A small network was shown many inputs. Here are its activations along a few directions, one row for each input.
In each table, some parts of the input vary, and every possible input appears once, in random order.
A made-up example of a description, with smaller parts first: line(4) and (point or line(11) or (values(3) and ring(8))).
Shared parts are said once, and a part with two or three values counts as separate values.
In the rows, 128 means zero.

Table:
x1: [ 95 154  78 157 102 154 151 150  86 139  93 138 154]
x2: [111 163 181 133 116  77 119 138 140 128 125  58 101]
x3: [155  79  83 158 108 174 133 137  85  97 148 159 150]
x4: [ 96  99  88 147 111 165 149 135  86 125 100 143 154]
x5: [114 108 183  83 135  91 125 132 117 111 164 100 132]
x6: [163 149 177  74 119 127 123 127 156 110 166  79 127]
x7: [157 161 155 106 195  65  84  91 239 182 109 194  65]
x8: [ 87 152 196 105 110  82 125 106 122 139 145  91 104]
x9: [ 92 122 179  87 125  80 121 105 130 124 134  77 124]
x10: [127 114  68 143 132 161 160 149  89 102 120 163 168]
x11: [172 110  70 152 105 210 151 121 102 118 148 130 142]
x12: [151 119 178  74 144 105 121 134 125  96 185 107 117]
x13: [109 132  89 207 105 156 154 160 115 131  97 121 130]
x14: [162 130  66 167 186 145  76 107 200 188  58 232 124]
What is each input in this table made of? -> values(2) and (point or line(6))
The inputs of x3 and x12 match in every part but the values(2) part. If x1 is changed in the same way as x3 into x12, which row does it become? -> x8
Which other rows does x13 become when the values(2) part takes its other values? List them by row number. -> x2

Table:
x15: [110 181 221  50 167  49 106 107 125  93 202  59 109]
x16: [174 154 110 113 128 180 133 146 125 136 162 151 133]
x17: [170 106 119 143 115 172 100 160 145 104 182 161 124]
x18: [103 144 128 184 117 157  97 158 130 163 127 136 137]
x19: [ 68  79 127 132 128 151  95 110 123 174  79 145 141]
x20: [175 110 118 108 115 158 158 111 146 148 144 144 180]
x21: [136  99 130  87 141 145 130 123 103 129 150 204 151]
x22: [153 114 221  44 145  72  98  92 202 120 193  96  70]
x23: [ 73 101 113 152 118 123 161 159 117 100 116 124 147]
x24: [174 117 113 106 135 182 148  91 148 128 137 128 124]
x25: [142  86 112 108 131 135 133 123 148 105 156 172 155]
x26: [144 156 102 120 115 161 149 105  99  71 124  91 136]
x27: [ 83 169 245  81 125  49 143 128 153 125 151  69  82]
x28: [117 103 135 190 114 142 127 177  91 121 130 123  91]
x29: [118 106 112 114 167 101 108 128 130 126  74 193 132]
x30: [ 79 123  94 151 115 103 119 125 123 153 135 163 142]
x31: [158 159  88 119 157 105 138 129 148 156  91 163 148]
x32: [150 124 100 136 109 115 160 107  91  87 158 114 161]
x33: [100 166  93 156  86 134 145  94 128 165 100 146 155]
x34: [122 110 116 154  95 113 186 130  93 144 112 119 123]
x35: [166 128  92 147 157 145 137 112 175 141  78 111 114]
x36: [146 101 124 155 122 171  98 164 105  92 144  80 154]
x37: [124 116 102 109  97 135 141 149 107  76 134 113 189]
x38: [161 112 117 162 155 150  63 170 162 139  91 132 120]
x39: [ 96 122 125  91 136 137 127 137  63  79 129 148 164]
x40: [146 112 101 123 170  88 110 142 150 138  95 173 142]
x41: [ 94 165 226  96 101  39  95  86 174 170 162  93  74]
x42: [146 153 215  67 184  26  90 110 194 156 136 104  68]
x43: [111 161  98 164 101 167 114 120 140 164 105 129 107]
x44: [101 174  88 158 102 152 138  86 131 147 109 129 114]
x45: [107 104 117 179 139 135 172 103 108 101 119  97  82]
x46: [126 120 125 167 127 139 154 164  87 151 132 104  95]
x47: [180 137 115 162 143 152 110 143 156 158  86 124 132]
x48: [155 177 112 125 118 155 141 149  74 100 161 104 155]
x49: [ 73  92 130 128 105 140 157 146  84 117  76 139 130]
What is each input in this table made of? -> ring(5) and (point or line(6))
The inputs of x29 and x21 match in every part but the ring(5) part. If x31 is changed in the same way as x29 into x21, which row does it become? -> x20
A walk changes only the line(6) part. It starts at x39 and steps to x37. List the rest of the walk in order. -> x32, x26, x48, x36
Which other rows agree with x43 in the ring(5) part? List them by row number. -> x18, x19, x30, x33, x41, x44

Table:
x50: [155 106 122 103 151 135 117 150 126 121 125 170 121]
x51: [131 158 135 105  99 154 140 124 132 115 171 120 127]
x52: [134 159 134 145 158  96  84 146 171 150 130 145 119]
x53: [133 128 181 118 128 131 144 170  97 126 158 101 103]
x54: [127 108  54 203  90 192 132 150  83 126  89 147 166]
x55: [ 85 116 162 129 128  81 133 150 106 102 135 129 108]
x56: [130 151 136 128 129 116 117 109 163 182 140 154 119]
x57: [117 136 148 109 113  99  98 112 122 163  98 120 109]
x58: [154 121 131 104 129 126 112 138 101  77 146 155 157]
x59: [ 50 119 150 107 127 105 139 127 138 119 135 105 131]
x60: [157 159 132 115 128 123 148 125 132 109 154  79 141]
x61: [120 135  42 193 115 183 131 178  72 127  93 174 139]
x62: [126 115 115 124 140 135 122 117 185 145 127 157 119]
x63: [124 136 158 128 143  76 145 103 112 155 110 123 145]
x64: [139 115 121 103 120 151 143 105 151 127 122 172 124]
x65: [152  83 123 117 130 142 103 118 148 118 116 133 147]
x66: [164 107 115 113 156 128 154 112 133 127 110 129 141]
x67: [147 117 123 100 116 148 100 103 115  90 125 131 137]
x68: [101 149 161 121 142  79 103 153 124 152 108 135 136]
x69: [149  93 138 140 133 130 106 121 179 138 103 133 122]
x70: [125 139 141 114 156 128 156 133 109 133 156  57 106]
x71: [155 163 151 122 108 131 131 155 116  97 158 124 113]
x72: [ 75 124 144 134 144  81 155 115 129 100 120  83 125]
x73: [125 129  34 188 124 180 171 146  72 139  87 141 153]
x74: [131 111 165 125 105 139 129 135 107 127 158  78 105]
x75: [ 99 137  43 190  93 205 155 142  97 131  99 170 152]
x76: [149 166 115 146 148  96 126  92 162 155 120 133  94]
x77: [147 123 132 140 139 114 114 144 175 123 112 174  95]
x78: [156 121 112 126 156 117 150 112 162 146 111 137  99]
x79: [154 124 126 106 164 138 138 104 108  97 133 115 169]
x80: [160 134 151 126  90 136 117 128 124 113 158  97 135]
x81: [ 85 147 146 108 117 102 119 111 138 160 120 143 134]
x82: [150 132 134 147 122 109  87 111 158 168 127 127 116]
x83: [132 117 123  89 125 146 132 105 104 110 162 148 162]
x84: [ 96 129 163 119 122 150 147 134 131 126 171  89 120]
x85: [ 73 100 147 124 120 102 107 130 128 113 123  81 120]
What is each input in this table made of? -> values(4) and (point or ring(8))
The inputs of x60 and x51 match in every part but the values(4) part. If x72 is changed in the same way as x60 into x51, which row does it become? -> x59
Which other rows does x76 become when the values(4) part takes its other values? List them by row number. -> x52, x56, x82
Which other rows agree with x71 in the values(4) part? List them by row number. -> x50, x52, x53, x55, x58, x61, x68, x77
Which other rows does x74 become when the values(4) part takes its other values? List them by row number. -> x53, x70, x84

Table:
x86: [ 76 137 176 164 141 124 108 169 152 164 157  98  80]
x87: [156 152 145 151 161 113 102  95 161 157 143  79 104]
x88: [138 104  75 138  87 197 198 148  85 151 134 150 136]
x89: [148  79 182  70 134 119 108 134 161 104 186 128 120]
x90: [137 102 195  53 102 138 102 102 176 116 150 114 143]
x91: [133  89  39 166 155 124  88 106 164 200  24 232  97]
x92: [117 106  54 171 110 171 138 150  81  84  98 109 137]
x93: [123 107 171  66 160  73 147  67 134 114 157  61 118]
x94: [ 93 161 190 158 100 109  89 151 145 164 134  94 113]
x95: [115 133  43 154 137 152  77 103 182 204  26 249 119]
x96: [156 117  95 156 163 167 146 149  72 103  89 130 186]
x97: [ 95 134  71 162  80 185 140 145 102  97 103 134 166]
x98: [123 184 151 131 129 138 107  95 192 161 134  88 119]
x99: [ 99 131 183 176 121 108 106 151 151 149 110  62  85]
x100: [ 88 149 193 112 133  64 146 175 124 146 127 111  93]
x101: [ 75 165 198  66 117  60 149  92 127 113 139 117 125]
x102: [114 123  75 181 116 164 172 169 104  92 121 139 150]
x103: [122  93  38 180 147 116 110 122 192 199  49 249 115]
x104: [115 108  75 184  93 196 153 127  86  97 102 108 141]
x105: [ 87 147 183  60 166  72 140  91  98 116 133 100  90]
x106: [151 134  99 148 136 143 135 151  78 106 109 151 224]
x107: [180 118 170 102 143 116 109 139 168  96 154 161  82]
x108: [147  68 179  70 140 118  91 112 145 103 159 103 113]
x109: [ 96 127 189 114 124  63 110 159 104 140 119  90  91]
x110: [132 134  86 139  68 198 174 110  81 154 115 144 157]
x111: [131 107  73 154 146 181 152 162  77 118 149 160 170]
x112: [111 113  75 185  98 192 169 154  96 106 143 139 146]
x113: [186 186 130 115 118  83 100 117 181 124 139 130 125]
x114: [ 84 160 206 111 102  70 108 144 115 149 124 116 122]
x115: [149  96  73 161 139 153 144 147  72 112 108 121 174]
x116: [198 175 127 111 147  93 125 134 186 135 155 136 112]
x117: [195 165 111 116 153  97  91 100 156 124 135 108  95]
x118: [179 138 179  96 116 111  84 112 162  99 143 167 117]
x119: [101 103 164  73 165  58 158 101 150 114 198  97 125]
x120: [132 165 142 145 165 134 117 111 181 168 171  96  94]
x121: [ 82 142 183  68 154  58 152 122 116 111 172 126  96]
x122: [192 107 176 107 142 118  90 112 152  95 128 138  85]
x123: [ 94 131  71 173  68 201 141 131  91 103 123 135 151]
x124: [145 104  64 140  96 189 171 125  63 144 106 121 127]
x125: [ 95 123 171  58 134  68 134  75 146 119 171  82 144]
x126: [130 132  88 156 112 178 132 138  80 113 122 149 185]
x127: [156 125  87 132 159 163 162 181  85 114 115 153 202]
The inputs of x101 and x105 match in every part but one. If x97 is changed in the same way as x101 into x105, which row does it become? -> x92
The inputs of x110 and x124 match in every part but one. If x118 is changed in the same way as x110 into x124, which row does it become? -> x122
What is each input in this table made of? -> values(3) and (point or line(5) or ring(8))
Which other rows does x119 become when the ring(8) part takes its other values? List them by row number. -> x86, x89, x100, x107, x116, x120, x121
Which other rows does x102 become when the line(5) part takes its other values? List them by row number. -> x88, x111, x112, x127
